Each row below holds a small network's activations on one input, seen along a few directions.
In each table, some parts of the input vary, and every possible input appears once, in random order.
Descriptions start from the smaller parts, as in this example, which fits no table here: one of 8 places around a ring, together with either a single point or one of 11 places around a ring or (one of 3 separate values, together with one of 4 places along a line).
Shared parts are said once, and a part with two or three values counts as separate values.
In the rows, zero is written as 128.

Other details of the inputs vary at random and push rows far along three fixed directions, the same in every table; ignore that.

A family of inputs:
r1: [123 121 125 132 145 134 135 142 153 100 145 150 133]
r2: [130 110 122 136 157 120 134 140 142 109 148 143 134]
r3: [145 113 126 127 156 126 140 143 133 109 151 142 125]
r4: [142 118 134 139 141 132 138 140 139 101 157 148 129]
r5: [123  92 146  90  27  96  42  59 140 184 108  16  72]
r6: [104 131 144 165 117 186  90 151  97 188 107 107 127]
r7: [122 215 107 100 112  55 180  90  75 122 107 131 212]
r8: [134 125 129 124 157 135 146 140 144 101 138 143 117]
r9: [119  97 166 154  97 169 121 145 101 180  95 125 124]
r10: [122 105 147 140 104 175 122 144 105 182  79 126 110]
r11: [125 121 123 131 158 125 134 142 154 104 133 147 126]
r12: [137 114 134  83  64  55  60  57 185 104 179  41  85]
r13: [128 110 113 129 154 133 139 135 138 100 146 137 132]
r14: [148 115 120 129 152 131 139 141 133 106 150 144 123]
r15: [127 120 116 133 154 128 135 140 152 106 139 149 126]
r16: [109  96 136 140 106 172 115 143 101 181  80 125 119]
r17: [127 117 115 134 154 126 132 138 144 107 145 150 126]
r18: [123 118 124 134 145 132 133 141 145 101 151 151 132]
r19: [119  95 154 146 107 172 127 140  94 181  89 117 117]
r20: [127 119 118 120 159 129 134 145 150 103 133 143 126]
r21: [145 113 114  75  72  59  59  55 179 105 170  39  78]
r22: [131 146 103 137 176 144 107 148 130 118 163 123 128]
r23: [134 128 141 132 146 132 139 144 151 101 144 151 123]
r24: [129 149 108 148 174 139 106 145 134 119 164 126 128]
r25: [136 121 121 127 152 136 144 136 135 104 150 146 116]
r26: [106 205 126 111  60 101 157  96  48 198  34 119 196]
r27: [136 124 133 135 142 133 138 140 141 103 156 154 123]
r28: [121 119 120 123 159 134 140 140 149  99 134 140 126]
r29: [142 224 114 112 104  53 178  90  75 126 109 143 202]
r30: [137 230 115  94 110  57 179  96  84 123  97 141 194]
r31: [124  96 158 155 106 163 121 142  99 186  89 124 117]
r32: [142 121 119 124 152 132 138 141 135 108 149 149 117]
r33: [125 147 105 140 176 148 112 143 130 114 164 119 128]
r34: [137 232 113 107 105  57 180  92  86 127 103 147 195]
r35: [128 112 125 138 144 130 133 141 144 100 152 146 139]
r36: [101 103 158 147 100 172 115 146 118 174  76 126 124]
r37: [133 112 116 138 153 125 133 138 142 106 146 145 132]
r38: [119 108 158 149 107 167 121 144 112 182  75 128 109]
r39: [140 123 124 136 151 127 138 138 140 109 150 153 117]
r40: [141 116 122 131 152 135 144 135 133 102 151 140 123]
r41: [116 105 149 142 104 180 128 139 105 178  81 123 110]
r42: [123 115 112 125 155 135 139 136 139 102 145 143 125]
r43: [103 100 140 141 106 178 123 139 109 176  76 120 119]
r44: [147 131 137  81  60  65  66  56 190 102 176  51  69]
Description of these inputs: one of 4 places along a line, together with either a single point or (one of 2 separate values, together with one of 5 places along a line).
The inputs of r14 and r29 match in every part but the place on the line of 4. If r16 is changed in the same way as r14 into r29, which row does it become?
> r17
Which other rows does r20 become when the place on the line of 5 takes its other values? List them by row number.
> r5, r16, r21, r26
Which other rows does r20 become when the place on the line of 4 takes its other values? List them by row number.
> r11, r28, r36
Start at r27 and move only the place on the line of 4, one step at a time. The first step leads to r39. Which rows follow, in order?
> r32, r25
